A small network was shown many inputs. Here are its activations along a few directions, one row for each input.
In each table, some parts of the input vary, and every possible input appears once, in random order.
Descriptions start from the smaller parts, as in this example, which fits no table here: ring(5) and (point or ring(11) or (values(3) and line(4))).
Shared parts are said once, and a part with two or three values counts as separate values.

Other details of the inputs shift rows strongly along two fixed directions, in all tables alike. That doesn't count.

Table:
r1: -0.70 +0.65 -2.24 -1.03 +1.43 -0.39 -0.53 -1.79 -3.99 +1.34 -3.56
r2: -0.64 +0.44 +0.09 -2.82 -0.37 +0.32 -0.08 -2.04 -1.62 +1.67 -3.59
r3: +0.76 +0.13 -4.92 +1.02 +0.64 -3.79 +2.30 +2.54 -1.92 -1.82 +6.90
r4: -0.78 -0.39 +0.31 +1.75 -0.13 +1.82 +1.27 -2.56 +0.11 -0.43 -2.49
r5: +1.23 +1.05 +4.85 -1.22 -1.57 +3.82 -3.01 +0.82 +3.68 -0.07 -1.26
r6: -1.52 -0.53 +1.59 +1.79 +0.58 +1.16 +1.46 -2.36 -0.10 +0.01 -1.96
r7: -0.49 -0.89 +0.29 -0.41 -0.04 +3.41 -1.17 -1.59 -2.17 +0.41 -1.44
r8: -0.33 +0.52 -0.19 +0.54 -0.31 -0.08 -2.76 -0.77 -2.07 +2.27 -3.64
r9: -2.03 +2.19 -0.54 +0.67 -0.09 +0.54 +0.87 -1.17 -0.92 +1.39 -3.98
r10: +1.51 -0.39 -3.42 +1.56 +0.34 -2.10 +2.42 +1.12 -0.97 -1.43 +3.38
r11: +0.77 -0.45 -2.53 +1.61 +1.61 -3.41 +2.75 +0.42 -1.25 -0.79 +3.71
r12: +0.19 -0.68 -0.03 -0.68 -0.02 +2.74 -1.50 -2.09 -1.21 +0.05 -1.20
r13: +0.10 +1.29 -3.65 +2.28 -0.04 -4.51 +0.68 +2.32 -2.01 +1.13 +1.76
r14: +0.68 -1.26 +0.65 -0.31 +1.69 -0.98 -0.25 -0.82 -1.58 -0.13 +1.05
r15: -2.02 +1.08 +3.51 -1.13 -3.60 +1.00 +0.78 +0.85 +2.31 +0.43 -3.60
r16: +1.17 +3.76 +5.98 -0.12 -3.12 +1.48 -1.70 +6.40 +7.71 +0.06 +4.59
r17: +0.36 -0.36 +1.07 -0.68 +0.41 +1.53 -1.91 -1.29 +0.25 -1.38 -1.46
r18: -1.42 +0.01 -0.12 +1.38 -0.07 +1.61 +0.68 -2.08 +0.27 -1.60 -2.01
r19: +1.75 +3.34 +6.56 +0.22 -2.59 -0.64 -1.84 +4.54 +8.80 -0.25 +4.12
r20: -0.62 +0.26 +3.85 -3.03 -2.81 +0.97 -1.47 +0.77 +1.23 +0.67 -3.65
r21: -1.38 -0.83 -2.64 +1.57 +0.06 +1.81 +1.72 -3.01 -2.43 -0.44 -1.07
r22: +4.68 +1.43 +2.34 -1.36 -0.83 -2.22 -1.94 +6.11 +4.40 -1.11 +6.10
r23: -0.06 -0.65 -1.47 +1.48 +2.02 -3.54 +2.81 +1.04 -1.49 -1.02 +3.44
r24: +0.33 -1.00 +1.16 -0.26 +1.37 +1.25 -0.78 -2.37 -0.99 -0.02 -1.95
r25: -2.01 -4.24 -4.01 -1.32 +1.87 +1.19 -0.62 -1.19 -0.85 +1.65 -2.66
r26: +0.87 -0.09 -3.20 +1.23 +0.21 -1.77 +2.19 +0.98 -1.08 -1.22 +3.84
r27: +1.34 -1.46 -1.04 -0.43 +2.81 -3.48 +0.57 +0.99 -2.57 -0.87 +3.39
r28: +0.07 -1.18 +0.90 -0.13 +0.46 +1.35 -1.50 -3.56 -0.97 +0.15 -1.78
r29: +0.80 -1.08 +0.67 -0.17 +0.61 +1.60 -1.03 -2.36 -0.84 -0.21 -1.95
r30: -0.49 -0.53 +0.00 -0.65 -0.06 +2.81 -1.72 -1.92 -1.50 -0.41 -0.94
r31: -0.58 -2.72 -6.81 +0.09 +1.83 -4.67 +2.47 +4.16 +0.85 +0.35 +5.20
r32: -1.53 +2.60 +3.00 -1.42 -2.30 +1.19 +0.84 -0.10 +2.90 +1.59 -3.30
Each input here is: values(2) and (point or line(4) or line(11)).
Question: Changing only the values(2) part turns r18 into r17. The same change can be made to r6. Which row results?
Answer: r14
Question: Change only the values(2) part in r15. List by row number the other rows that result.
Answer: r20

Table:
r33: +1.22 -1.08 -3.33 +1.30 +1.32 -0.49 +1.42 -2.23 -4.41 -2.07 +3.10
r34: -1.68 -2.40 -4.44 +1.61 +1.52 -2.41 +4.01 -0.59 -1.92 -0.64 +2.20
r35: +0.78 -2.64 -4.22 -1.91 +1.02 -2.38 +0.32 -0.31 -3.90 -0.41 +0.92
r36: -1.04 -0.65 +5.09 -0.67 +0.79 +5.41 -3.11 -5.33 -0.14 +1.31 -7.64
r37: +1.45 +4.10 +3.93 -1.67 -2.42 -1.70 -0.21 +5.40 +5.58 -0.02 +3.24
r38: +1.27 -2.85 -3.72 -0.97 +3.51 -2.08 -0.68 -0.97 -3.54 -0.06 +1.58
r39: -0.14 -0.04 -3.52 +0.32 +0.93 -2.40 +0.52 -0.67 -5.06 +0.73 +0.26
r40: -3.23 -0.05 +3.20 -0.08 -1.50 +6.71 -2.95 -3.73 +0.19 +2.64 -8.80
r41: +1.09 -1.62 -3.22 -1.54 +0.93 -3.11 +0.82 -1.14 -4.93 -0.73 +0.64
r42: -4.27 -0.17 +4.97 +2.04 -1.39 +5.88 +1.25 -5.43 +1.63 +0.72 -8.05
r43: +1.04 +2.99 +2.80 -1.99 -2.29 -0.89 -0.67 +5.99 +6.42 +0.32 +3.34
r44: +2.76 +1.56 +3.78 -0.40 -1.52 +1.28 -2.37 +4.68 +5.83 -1.48 +5.38
r45: -0.36 +0.11 -4.32 +2.84 +0.95 -2.92 +2.72 -1.24 -3.03 -0.50 +0.84
r46: +1.12 +2.74 +3.02 +1.11 -1.87 -0.91 -1.05 +5.56 +7.28 +0.18 +3.00
Question: What do these inputs look like to the network?
Answer: values(2) and (point or line(6))
Question: Changing only the values(2) part turns r45 into r46. The same change can be made to r37. Which row results?
Answer: r43
Question: Change only the values(2) part in r41. List by row number the other rows that result.
Answer: r35

Table:
r47: +0.01 -0.20 +5.85 +0.45 -0.91 +2.51 -1.41 +1.93 +6.60 +0.25 -0.22
r48: -3.26 -2.49 -3.27 +0.25 +0.92 -0.36 +1.55 -2.89 -2.66 +1.93 -5.66
r49: +1.03 -1.65 -4.12 -0.12 +3.19 -3.29 +1.45 -2.90 -5.06 -1.51 +1.91
r50: -2.30 -3.03 -2.01 +0.70 -0.06 +2.78 +2.23 -4.59 -2.90 -0.43 -2.52
r51: +1.20 -2.01 -3.96 -0.42 +3.11 -3.35 +0.54 -1.66 -6.56 -0.22 +2.52
r52: -2.43 -0.88 -1.71 +0.56 +0.78 -1.21 +1.55 -3.68 -3.97 +1.67 -6.04
r53: -0.50 +2.46 +1.99 -1.68 -1.19 -1.93 +0.60 +2.17 +1.31 +1.30 -1.62
r54: -2.26 -1.35 -0.14 +2.47 -0.18 +4.47 +0.44 -4.11 +1.04 +0.52 -5.58
r55: -0.52 +3.08 +6.34 +2.43 -2.01 +2.10 -1.68 +1.87 +5.07 +0.28 -1.31
r56: -0.60 +3.90 +5.46 +1.30 -2.37 +2.39 -0.79 +2.22 +4.29 -0.03 -0.39
r57: +0.48 -1.02 -3.01 +0.76 +1.87 -2.30 +3.20 -1.66 -4.30 -1.24 +2.60
r58: +0.95 +1.24 -2.14 -2.37 -0.25 -6.00 +1.57 +7.07 +2.53 +0.63 +5.21
r59: +0.55 -1.56 -4.12 +0.82 +1.00 -3.15 +3.61 -2.08 -5.53 -1.66 +3.26
r60: +0.68 +0.87 -2.19 -2.29 -1.46 -5.71 +1.59 +6.19 +1.93 +0.40 +4.70
r61: +0.70 -1.77 -6.24 -0.56 +2.15 -1.88 -0.77 -0.46 -4.23 +0.78 +1.80
r62: -2.33 -1.61 -4.41 +1.67 +0.62 +3.02 +2.65 -4.59 -2.75 -0.12 -3.55
r63: -0.49 +0.67 +0.88 -0.72 -1.67 +4.09 -2.52 -3.98 -2.98 +0.88 -5.65
r64: +1.14 +2.88 +5.45 +1.64 -1.78 +1.50 -1.18 +1.55 +5.85 -0.07 -0.89
r65: +0.69 -2.33 -3.81 +2.00 +2.83 -3.69 +2.97 -2.16 -4.93 -1.15 +2.53
r66: +0.74 +0.71 +2.94 +0.46 +0.45 -0.62 +0.35 +0.08 +1.42 -0.19 +1.81
r67: -1.52 -1.90 -5.46 +3.20 +1.65 -1.96 +2.30 -0.32 -2.97 -0.45 +1.85
r68: +0.82 -0.61 +5.50 -1.17 -0.55 +2.50 -3.75 +2.65 +4.92 +0.79 -0.66
r69: -0.60 +2.12 +1.80 -1.63 -2.37 -1.92 +0.64 +1.57 +0.72 +0.97 -1.65
r70: -2.56 -1.78 +1.59 +0.40 -0.05 +5.18 +0.82 -3.90 +0.36 +0.32 -4.44
r71: +1.72 -0.61 -0.75 -0.15 +1.25 -3.87 +1.25 +4.19 +2.61 -0.65 +7.40
r72: -1.87 -2.37 +0.95 -1.19 +0.45 +5.23 -1.44 -3.55 -1.78 +0.89 -5.16
r73: -2.68 -0.10 -2.85 +2.76 -0.69 +1.40 +2.55 -4.62 -5.47 -0.58 -2.71
r74: +0.88 +1.62 -2.04 +0.93 -0.28 -3.54 +1.52 +6.39 +2.55 -1.02 +7.59
r75: -1.40 -2.79 +0.88 +0.14 +1.17 +3.67 -1.13 -4.14 +0.33 -0.37 -5.04
r76: +3.59 +0.86 +0.66 -2.02 -0.45 -4.17 -0.83 +4.70 -0.49 -1.20 +6.69
r77: -3.08 +1.06 +1.73 +2.84 -0.40 +3.65 +0.29 -4.39 -1.30 +0.81 -4.87
r78: -2.16 -0.58 -0.91 +1.24 -1.82 +4.30 +1.27 -3.53 +0.31 -0.12 -4.00
r79: -1.89 +1.99 +4.52 +1.46 -1.82 +3.33 -1.49 +1.95 +5.94 +0.97 -0.82
r80: -1.82 -2.25 +0.66 -0.54 +1.20 +4.02 -1.01 -4.72 -0.06 +0.01 -4.74
r81: +0.42 +0.13 +5.52 -2.35 -2.45 +3.64 -3.31 +2.28 +4.31 +0.40 -0.75
r82: +3.87 +1.52 -0.01 -1.79 +1.04 -4.88 +0.19 +4.52 +1.25 -2.41 +7.11
r83: +3.78 +1.15 +0.56 -2.05 +0.84 -4.36 -0.81 +5.36 -0.12 -0.98 +7.04
r84: +0.61 -0.06 -5.73 +1.70 +0.16 -2.82 +3.74 -1.99 -4.88 -1.61 +2.36
r85: +0.79 +0.55 +4.67 -2.16 -2.14 +2.51 -2.17 +1.99 +5.68 -1.10 +0.18
r86: -0.67 +3.30 +5.94 -1.60 -1.92 -0.47 -1.44 +2.37 +4.75 +2.25 -2.86
r87: +2.73 +2.79 -0.98 +0.60 -0.29 -3.68 +1.85 +3.98 +1.69 -1.43 +5.92
r88: +1.90 +3.22 +5.21 -1.38 -1.40 +1.66 -4.68 +2.09 +3.72 +1.43 -0.79
r89: +1.21 -2.13 -5.66 +0.05 +1.97 -2.21 -1.00 +0.45 -3.40 +0.43 +1.67
r90: +0.60 +0.01 -5.05 +2.06 +1.81 -3.13 +2.98 -1.97 -3.91 -0.73 +2.37
r91: -3.76 -0.67 +0.64 -0.87 -0.46 +2.16 +0.07 -2.59 +0.55 +2.79 -6.91
r92: +3.83 +0.57 +0.68 -0.58 +1.49 -5.18 -0.48 +3.95 +1.81 -2.09 +6.13
r93: +0.93 -1.65 -6.64 -1.06 +0.42 -1.78 -0.15 +0.08 -4.77 -0.12 +2.25
r94: -0.46 -1.51 -6.08 +1.74 +1.76 -1.70 +2.80 -1.47 -2.31 -0.33 +2.04
r95: +0.44 +0.05 +5.60 -1.90 -0.62 +2.96 -3.79 +2.20 +4.85 +1.20 -0.44
r96: +1.87 +2.52 +5.64 -0.59 -1.49 +2.15 -4.86 +1.80 +3.87 +1.20 -2.21
r97: +3.87 +1.35 +0.10 -1.83 -0.24 -5.02 +0.17 +4.34 +1.07 -2.65 +7.30
r98: +1.49 +0.97 +7.32 -0.84 -0.74 +2.09 -3.90 +1.54 +3.65 +0.61 -1.55
r99: -1.41 -0.57 -0.08 -1.02 -0.52 +5.52 -2.66 -2.98 -0.91 +1.51 -5.83
r100: -1.35 -2.81 -2.81 -0.72 +1.75 +2.43 +0.82 -4.30 -2.88 -1.01 -2.95
r101: -3.72 -1.66 -4.09 +2.43 -0.66 +2.69 +2.35 -4.12 -4.05 -0.22 -2.99
r102: +2.12 +2.36 +1.19 -1.45 -0.64 +0.20 -2.63 +1.86 +0.15 +0.46 +0.57
Question: Changing only one part turns r82 into r92. The same change can be made to r74. Which row results?
Answer: r67
Question: Changing only one part turns r71 into r47. The same change can be made to r91. Which row results?
Answer: r48
Question: What do these inputs look like to the network?
Answer: values(2) and line(4) and (point or line(6))
Question: Change only the line(4) part in r69. List by row number the other rows that result.
Answer: r52, r53, r86
Question: List by row number the other rows that have the line(4) part and the values(2) part in common with r50.
Answer: r60, r78, r81, r85, r93, r101
Question: List by row number the other rows that have the line(4) part and the values(2) part in common with r69.
Answer: r59, r63, r73, r76, r84, r97
